These are the activations of a small neural network, seen along a few directions. Each row is one input.
Each table varies a few parts of the input and shows all the possible inputs, shuffled.
A made-up example of a description, with smaller parts first: one of 5 places around a ring, together with either a single point or one of 9 places around a ring or (one of 2 separate values, together with one of 6 places along a line).
Shared parts are said once, and a part with two or three values counts as separate values.

Other details of the inputs vary at random and push rows far along three fixed directions, the same in every table; ignore that.

Rows:
R1: [-10  -8 -10  83 -87 -40 -31 -73  42 -30  18  21]
R2: [  9 -13   2 -59  22  22   6  50 -47  23  41 -26]
R3: [ -7  34 -19 -46  61  22   6  65 -10  21  27 -19]
R4: [  8  23 -17 -65  67  32   8  49 -14  35  11 -25]
R5: [ 17  18 -30  -7 -41  31 -32  50 -24  20 101 -34]
R6: [  5   5   2 -52  21  26  11  69 -53   9  34 -19]
R7: [ 18  29 -46  42 -28   5 -30 -21  50  24  46   4]
R8: [ 63  59 -48  93 -12  60   2  27  19  48 -63 -51]
R9: [-13  -6  -5  68 -96 -40 -39 -82  40 -37  25  24]
R10: [ -5 -32  36  12  31 -10  38 -28   7 -10 -99  10]
R11: [ -49  -85   59 -100   -9  -59  -15  -35  -37  -42   79   37]
R12: [-26  19 -20  60 -64 -54 -51 -89  71 -27  34  42]
R13: [  -7  -20   36    9   46   -1   41  -23   -3  -14 -121    2]
R14: [  -9   -8   45    0   50   -6   44   -8  -10  -29 -116    3]
R15: [ 17  27 -28  -9 -39  32 -23  61 -25  18  92 -31]
R16: [ -6  35 -15 -49  56  27   6  71 -10  23  31 -13]
R17: [ -9 -24  36  16  36  -4  44 -21   0 -14 -99  13]
R18: [  -8  -14   42    7   43  -13   48   -7  -10  -26 -109   15]
R19: [ 51  68 -74  76  13  52  -5  23  43  56 -31 -22]
R20: [  -8  -11   41    6   47   -7   51    0   -5  -24 -107    6]
R21: [ 17  -7  -1 -60  29  35   9  63 -52  29  24 -23]
R22: [ 28  25 -35  61 -46  24 -14   5  12  14   1 -15]
R23: [ 12  55 -46  47  -9   7 -18   6  38  16   9   8]
R24: [  2 -23  -7  68 -96 -43 -39 -89  42 -24  24  37]
R25: [ 19  33 -55 -10   1  28 -32  39  14  39  88 -26]
R26: [-58 -68  68 -96 -11 -64 -10 -24 -40 -63  79  38]
R27: [ -47  -79   57 -104  -15  -53  -17  -47  -40  -35   73   33]
R28: [ -5 -33  35   7  30  -8  40 -30   1  -1 -92  11]
Description of these inputs: one of 4 places along a line, together with either one of 2 separate values or one of 5 places along a line.
Changing only the place on the line of 4 turns R14 into R18. The same change can be made to R4. Which row results?
Answer: R19
Change only the choice among 2 separate values in R7. List by row number the other rows that result.
Answer: R16
A walk changes only the place on the line of 4. It starts at R9 and steps to R1. List the rest of the walk in order.
Answer: R15, R6
Change only the choice among 2 separate values in R23. List by row number the other rows that result.
Answer: R19

Rows:
R29: [  3  -4  16  30 -16  -5  13 -30  23 -11 -49  22]
R30: [ -3  -4   1  34 -26  -7  -9 -30  31  -7  12  -8]
R31: [  4 -24  -3 -43   4  -3  -9  17 -21  14  50   1]
R32: [ 25  39 -27  39  22  39  20  57 -10  19 -39 -45]
R33: [-14   3  30   6  33  -8  20 -16  -6 -23 -82   0]
R34: [ 36  34 -34  20  57  56  21  52  -9  59 -52 -58]
R35: [  6 -12  -5 -54   5  15  -8  24 -32  15  42   5]
R36: [  2 -21  -6 -47  11   2  -6  16 -23  14  51 -10]
R37: [ 16  28 -11  12 -13  25   0  11   9  10  -1 -19]
R38: [  5  22  -9   4 -21   5 -10  22 -16  -5  12  -4]
R39: [-43   6   6 -14  30 -46  -2 -17  27 -31   4  46]
R40: [  0  10  -3  26 -36  -5  -7   1  -7 -13   1  15]
R41: [ -1  -4  -3 -46   6  17   2  69 -49   2  64 -15]
R42: [ 14  11  -6  11 -32  15  -1  12   4   8  14   6]
R43: [ -4 -26   9  20 -41 -20  -4 -21  18 -11  26  22]
R44: [ -6 -10  -4  36 -49 -21 -13 -11   3 -19  26  17]
R45: [  3   7 -19  14 -17   1 -24 -36  13  13   4  -7]
R46: [-54 -22  41 -65  75 -48  24 -21  25 -33 -23  55]
R47: [  8 -11   7 -56  82  30  33  49 -40  30 -29 -32]
R48: [  5  17 -13  26  -7  12  -9  18  -4  -2  13 -28]
R49: [ -5  -8  17 -51 -18  -4 -12  13 -17  -5  57   7]
R50: [-43 -22  15 -48  52 -50  -1 -43  24 -19   4  59]
R51: [ 15   1 -13  19 -16   2 -12 -24  14   8 -17  10]
R52: [ -3 -13  18  -4  41  -2  17 -33   5   0 -82   6]
R53: [ -7  -2  26   9  31  -4  36  -1 -15 -21 -91  15]
R54: [ -2  19  -4  26 -28  -8 -11 -14   3 -19  -9   0]
R55: [  5 -14   2  25 -26  -5   4 -13  17  -6  11   9]
R56: [  1  35 -16  13  -6  19 -13  17  -9   4   0 -29]
R57: [ 14   5 -19  14 -16   3 -16 -25  12   9  -7   0]
R58: [ 12 -19 -14  32 -23  -8  -4 -22  14  12  -2  17]
R59: [-18  -9  19 -56 -20  -9 -22  -5 -11 -11  72  -3]
R60: [ 27  -1 -25  30 -11  14  -2   2   5  22   8  -2]
R61: [-11  -7   8  15 -22 -13 -15 -32  23  -7  24 -10]
R62: [ 23   7 -26  17 -24  16 -12   3   2  24   3   7]
R63: [ -5  11  16  12  13   5  10 -26  16  -1 -53  -9]
R64: [  0  -1  -2  26 -28 -16  -9   0  -1 -14  17   2]
R65: [  3  25 -19  27 -14  12 -15  16  -4   6  23 -33]
R66: [ -7 -30  29 -70  36   2  24  40 -32  -2  25  -6]
R67: [ -3 -16  18   9   9  -9  18 -18  16 -11 -26  -2]
Describe the family of inputs behind these rows.
Answer: one of 3 separate values, together with either a single point or (one of 2 separate values, together with one of 6 places along a line)
Changing only the choice among 3 separate values turns R63 into R56. The same change can be made to R37. Which row results?
Answer: R54
Change only the choice among 2 separate values in R51. List by row number the other rows that result.
Answer: R31
Change only the choice among 2 separate values in R36. List by row number the other rows that result.
Answer: R57
Change only the choice among 3 separate values in R51. List by row number the other rows that result.
Answer: R38, R49
Change only the choice among 3 separate values in R59. List by row number the other rows that result.
Answer: R33, R52
